These are the activations of a small neural network, seen along a few directions. Each row is one input.
Each table varies a few parts of the input and shows all the possible inputs, shuffled.
Descriptions start from the smaller parts, as in this example, which fits no table here: one of 6 places along a line, together with either a single point or one of 9 places along a line or (one of 2 separate values, together with one of 5 places around a ring).
Shared parts are said once, and a part with two or three values counts as separate values.

Other details of the inputs shift rows strongly along three fixed directions, in all tables alike. That doesn't count.

Table:
R1: [-31  25   5  14  33   4 -17 -32  18   5  36  -4]
R2: [ 12 -41 -16  -9 -40 -42 -15  26 -22  16 -47  21]
R3: [  5  17  39  25 -28  -2 -30  25 -28   1 -15 -51]
R4: [ -8  16  28   9  15  -9   5 -27  17 -21  46 -21]
R5: [ 32 -54 -13  -4 -32 -15 -33  31  -9   4 -31  25]
R6: [ -6   1  36  18  17  12 -34  10 -15   6  -3 -19]
R7: [ -3  22 -27  -7 -13  28  35  11  11  -1 -19   0]
R8: [ 14  -9  36   4 -24 -40 -53   4 -40   1 -16 -45]
R9: [ -4 -24  38   7  18 -30 -52   2 -17  -2  11  -1]
R10: [ 29  19  -9  -8  11  16  56 -21  44  -8 -15   0]
R11: [-32  29   6  -5  25  -1 -16 -18  20 -11  33  -8]
R12: [ 25 -36  -6   6 -33  19  -5  25 -19   5 -28   8]
R13: [  0  41  39   1 -28  42  -6   9 -25  19 -14 -45]
R14: [ 31 -17  -6   0   1   0   2  17  -1 -10 -23  14]
R15: [-30  -2  14  -8  10 -30 -32 -18  -6  -3  27  -5]
R16: [ -6  23  20  14   1  55 -14  15 -29   9 -19 -52]
R17: [ 33  15  10 -11 -43  27  36  24  -8  20 -52  -6]
R18: [ 11 -19 -38   0 -42  -1   7  23 -21  18 -23  13]
R19: [  8 -16 -25 -19  -9 -45  -5  10  14 -14  -6  38]
R20: [ 25 -28 -23 -16 -10  14  10  12   0  -8 -14  10]
R21: [ -6  22 -16  -7  -2  19  41  12  18   1 -29   3]
R22: [-33  46  10  20  43  22  12 -21  15  11  26 -15]
R23: [ 25 -44 -20 -26  21 -33   6 -15  24 -25  20  45]
R24: [ 23   8 -16   2   1  50  34  12  10  -6 -22  -1]
R25: [-10  -3 -27 -23   6 -11  19 -15  33 -14  21  27]
R26: [ -8   6 -34  -3  11  28  53 -22  38   9   6  24]
R27: [-23   9   8   8  37 -42 -26 -26   5  -2  48  12]
R28: [ 10 -31 -25  -7 -44 -39 -13  26 -34   8 -20  15]
R29: [-14   6  11   6 -15 -37 -55  19 -36   3  -3 -15]
R30: [-29  36  16  16  12  29   2  -3  -8  21 -14 -31]
R31: [ -5  14 -30 -12   7  20  41 -14  40  -1  -6  21]
R32: [-11   9  27  19 -14  61 -10  20 -36  20 -19 -47]
R33: [  2  -4 -37  -3  11  -6  21 -14  34   4  13  39]
R34: [-20  12  15  23 -10   2 -32  13 -32  26 -23 -27]
R35: [ -8  -9  29  -1  50 -29 -33 -22  12 -14  38   5]
R36: [ -8   3 -16 -19  18 -20  34 -10  33 -10   5  29]
R37: [-22   2   2  -3  -5 -32 -50  -5 -19  -9  35  -9]
R38: [ -2 -10 -29 -15 -23   4  17   3   9   4 -13  14]
R39: [ 15  -1   0   4  34  33  60 -10  37  -7  -5  30]
R40: [ 11   2  -7   4  22  41  60 -14  22 -14   6  17]
R41: [ -4  27  36  21   6  47   3  21 -43   5 -28 -50]
R42: [ 16 -25 -20  -3 -40 -44 -15  33 -34  11 -33  16]
R43: [-42  34  15   7  33  26  19 -35  12   9  27 -19]
R44: [ 12   0 -29   0 -16 -13  19  17   1   7 -21  22]
R45: [ 13  -5  49  -9 -30 -40 -50  13 -39   8  -3 -16]
R46: [ 37 -38  -6 -16 -40 -41 -12  -1 -12  -5 -22  -5]
R47: [ 41 -55 -19 -11 -46 -21 -33  34 -35  -8 -29  13]
R48: [ 21  -3   1  13   7  40  36  14  12   4 -35  11]
R49: [-27  36  21  13 -17  33  -7  25 -35  23 -39 -50]
R50: [ 11 -39 -18  -3 -31 -40 -12  23 -19  18 -39  24]
R51: [  8 -24 -35   2 -43   1   4  26 -21  20 -29   9]
R52: [  5  -3  27  12 -18 -34 -56   1  -6 -16  26 -25]
R53: [-24   1   4  -1  25 -32 -46 -32  19  -5  40  13]
R54: [ -7  18 -36 -18   2  25  57  -9  32 -10   7  18]
R55: [-35  21  15  -3   7   3  -6  -7  -9  -3  16 -24]
R56: [ -1 -15  20  -2  37 -28 -32 -26   1 -29  50  10]
R57: [ -6 -21  16  -4  14 -12 -51  -7  -8  -5  31 -10]
R58: [-20  15  34  15  23  49  11  -6  -9   8   7 -32]
R59: [ 15   5  -4  -4  19  34  48   5   9  -1 -26  -1]
R60: [ 11  -9   1   7   4  43  46   3   8   1 -16   8]
R61: [  1 -10  19  -2  45 -33 -48 -17  10 -20  34   7]
R62: [ 15  -6 -36   1 -48   2   5  35 -23  17 -39   5]
R63: [-25  12  12  -9  29 -44 -26 -16   6 -19  38   8]
R64: [-13  28  29  26  24  62   0  -4  -2   3   4 -29]
R65: [ 19 -45 -18 -22  21 -29   9 -15  32 -16  19  44]
R66: [-28   9   9  15   4   0 -16  -6 -23  15  16 -21]
R67: [-23  13   8  -8  38 -50 -22 -24  13 -17  48  16]
R68: [ 41 -49  -7   4 -29 -29 -31  35 -22  -7 -38  28]
R69: [-29  23   8   1   6  -3  -5  -7 -15  -2  23 -18]
R70: [-22  28   5  15  35 -12 -13 -21   9   3  36   2]
R71: [  7  -7 -40  -7 -22  -3  22   6   4   4  -1  22]
R72: [ -1  -9 -20   6 -40  27  34  24 -25  30 -53  -7]
R73: [-35  29   8   9   2  40   7  -9  -6  17   4 -32]
R74: [ 27   9   1 -18 -52  38  39  16  -9  17 -32  -9]
R75: [ 20  11 -15 -14   4  22  49 -34  40  -8   8  -8]
R76: [ -6  38  44  -4 -13  35  17  -7 -18  12   5 -41]
R77: [  5  19  21   4   1   1 -28 -22   2  -4  12 -41]
R78: [ 23 -38 -21 -19  20 -27 -14 -11  38 -17  19  44]
R79: [ 20  17  -2   0  12  13  74 -12  49 -16   5   9]
R80: [  2 -24 -23  -8  20 -52   1 -15  26  -2  21  49]
R81: [ -9  20  23  10  10   0  -6 -26  20 -19  52 -26]
R82: [ 19 -12  -3   1  31   0  33 -14  28 -20   9  37]
R83: [  9 -14 -39 -18   0 -41  -3  -8  30 -17  20  48]
R84: [-14   3  -2  14  -3 -25 -53  -1 -20   7  22  -5]
R85: [-22  -4   6  10   4 -36 -40  -8 -26   7  31  -5]
R86: [ 30 -45 -14 -15   8 -36 -15   9  20  -7  -9  40]
R87: [-39  42  15   2   9  30  18  -4 -15  -1  11 -36]
R88: [ -1  -6  24  19 -21  29 -37  24 -48   4  -9 -37]
R89: [ -6  11 -13  -9  -3  16  53   5  15  10 -31   9]
R90: [ 21   4 -20   4  20  45  51  -7  38 -14  -1  26]
Each input here is: one of 5 places around a ring, together with either one of 3 separate values or one of 6 places around a ring or one of 9 places around a ring.
The inputs of R20 and R16 match in every part but the place on the ring of 5. If R71 is changed in the same way as R20 into R16, which row does it become? -> R62
The inputs of R50 and R1 match in every part but the place on the ring of 5. If R63 is changed in the same way as R50 into R1, which row does it become? -> R7
The inputs of R24 and R56 match in every part but the place on the ring of 5. If R84 is changed in the same way as R24 into R56, which row does it become? -> R85
Start at R44 and move only the place on the ring of 9, one step at a time. The first step leads to R29. Which rows follow, in order? -> R19, R21, R49, R30, R34, R22, R70
Which other rows does R78 become when the place on the ring of 5 takes its other values? List them by row number. -> R35, R57, R65, R86

Table:
R91: [-29  39  24  33 -16  48 -50   9 -48  11   6 -70]
R92: [ 12 -11 -26 -10 -15  29  93  13  -8  15 -37  20]
R93: [ 26  18 -23 -11 -31  13  89  22   8  10 -51   3]
R94: [ 23 -60 -31 -18 -39 -64 -84  12 -13 -15   5  33]
R95: [-19  32  10 -22  64 -41  32 -60  64 -33  64  24]
R96: [-30  -1   4  -7  68  -9  10 -52  47  -2  54  33]
R97: [ 22  -3 -59  -7 -24  52  51  25  24  -4 -30  13]
R98: [ 77 -70  35  -8 -40 -75 -85  42 -32 -14 -38   7]
R99: [-52  29  46  29  40  25 -23 -21 -20  22  31 -39]
R100: [ 23 -47  -9 -17 -32 -94 -71  12  -6   2 -23  28]
R101: [ 13 -14 -40  -4 -11  50  58  30  -1  21 -60  27]
R102: [-40  29  37  37  15  39 -39  17 -58  26  -3 -51]
R103: [-47  24  36  35  17  44 -45  29 -58  16  -9 -59]
R104: [-29  57  36  44   4  26 -47  26 -45   9 -19 -70]
R105: [ 60 -37   5  -3  -1  60  70  21   6   2 -56  18]
R106: [-13  14 -12  -5  44  -4   8 -65  63 -14  77  21]
R107: [-19  33  12 -20  59 -36  24 -53  69 -23  62  30]
R108: [ 27  13 -30   5 -37  27  66  25  15  27 -73   2]
R109: [ 20 -59 -12 -21 -52 -79 -59  -1 -14 -13  22  33]
R110: [ 28 -61 -36  -2 -41 -65 -80  25 -17 -19  10  31]
R111: [ 24  17 -22  -6 -40  19  79  25  11  17 -61   8]
R112: [ 22   3 -40 -20 -28  34  91  -9  23  -5  -9  13]
R113: [ 11 -13 -23  -6 -24  33  83  20  -3  23 -44  26]
R114: [ 20 -65 -23 -22 -47 -69 -75   4  -7  -4   5  26]
R115: [  6 -14 -21 -17 -21  37  78  19   0  21 -47  24]
R116: [-45  42  41   3  11  28 -23 -26  -9  -2  53 -53]
R117: [-48  23  52  11   7  22 -17   4 -65  15   3 -61]
R118: [ 29 -39 -17  -3 -23 -92 -75  20  -9 -10 -13  40]
R119: [ 33 -10  26  -9  53  14   6 -53  59 -44  68  13]
R120: [-44  23  35  47  11  40 -41  29 -61  16  -9 -56]
R121: [-32  55  36  32   6  27 -49  29 -40   7 -21 -70]
R122: [-17  16  -5 -30  49 -16  25 -70  57 -35  91  22]
R123: [-12  37  -6  -7  73 -22   3 -47  69 -24  51  33]
What do these inputs look like to the network? -> one of 3 separate values, together with either a single point or (one of 2 separate values, together with one of 5 places along a line)
The inputs of R104 and R110 match in every part but the choice among 3 separate values. If R123 is changed in the same way as R104 into R110, which row does it become? -> R94
Which other rows does R102 become when the choice among 2 separate values takes its other values? List them by row number. -> R101
Which other rows does R111 become when the place on the line of 5 takes its other values? List them by row number. -> R93, R104, R108, R118
Which other rows does R112 become when the choice among 3 separate values takes its other values? List them by row number. -> R92, R93

Table:
R124: [ -7  38 -19  13  -1  48  68   1  24  19 -27 -10]
R125: [-18  30  28   6 -23 -15 -48  14 -45   8  -2 -51]
R126: [-22   8  27  21  -2 -13 -44   8 -32  16  -6 -20]
R127: [-12  29  -9  12  17  64  60   8   0  11 -12  -6]
R128: [ 16 -31 -20 -28  37 -64  14 -26  45 -24  32  71]
R129: [ 18 -39 -42 -17 -16 -22  10  13  16   3 -33  54]
R130: [ -4  15 -24 -14  -3  11  17 -13  21   5   6   7]
R131: [-19 -15  29   5 -10 -18 -69  18 -52  16  -4 -22]
R132: [  4 -10 -13  -5 -41  44  36  31 -25  24 -51 -19]
R133: [-28  17   1  -5  52 -17  -8 -56  39 -31  87  18]
R134: [  3   3  56  24 -14   4 -63  13 -39   6  -1 -47]
R135: [ 16 -28 -49 -15 -30 -15  16  19  17   9 -37  33]
R136: [ 13 -19 -29 -21  26 -52  22 -17  48 -21  12  67]
R137: [-14  32 -10  -4  -7  64  59  -8  12  10 -14 -18]
R138: [ 35 -19  -2   3 -15  17  21  12  -3   7 -37   0]
R139: [-44  34  10  18  46  -8 -32 -29  15 -13  59 -15]
R140: [-23  17  11  13 -15 -10 -61   7 -40   5  19 -38]
R141: [-14  33  33  16  61  31  -6 -36  32 -27  65 -14]
R142: [-11  -8   9   0  -5 -66 -59   6 -13  -8   9  -2]
R143: [ 20  13   2  -5  32  31  57 -14  35 -14  -5   4]
R144: [ 50 -46   4 -13 -40 -38 -28  35 -13 -13 -36  19]
R145: [ 17  15 -12  11  17  72  61   4  13  -2 -20 -13]
R146: [  9 -18  -8 -20   3 -27  24  -6  16 -11   9  22]
R147: [-40  68  41  11  22  45  22 -21  -9   1  24 -59]
R148: [ -7 -16  17   1   0 -32 -25 -13 -10   1  24   0]
R149: [-30  10  34  24 -22  23 -42  26 -68  13  -2 -64]
R150: [ 14   9  -7  -3  26  60  56 -15  34  -2 -12   3]
R151: [  1  -1 -25  11 -21  27  22  33 -19  12 -43   4]
R152: [-17  -5  14  -9  39 -63 -37 -59  35 -23  85  28]
R153: [ 33 -32   2  -5 -32  11 -14  26  -9   2 -35   2]
R154: [ 36 -39 -40 -19 -49 -53 -10  13   2   7 -22  39]
R155: [ 23 -45  -8  -4 -33 -40 -20  27 -25  15 -30  28]
What do these inputs look like to the network? -> one of 4 places along a line, together with either one of 2 separate values or one of 6 places around a ring
Which other rows does R135 become when the place on the ring of 6 takes its other values? List them by row number. -> R129, R130, R131, R132, R137
List by row number the other rows that have the place on the line of 4 in common with R126. -> R124, R134, R138, R148, R152, R154, R155
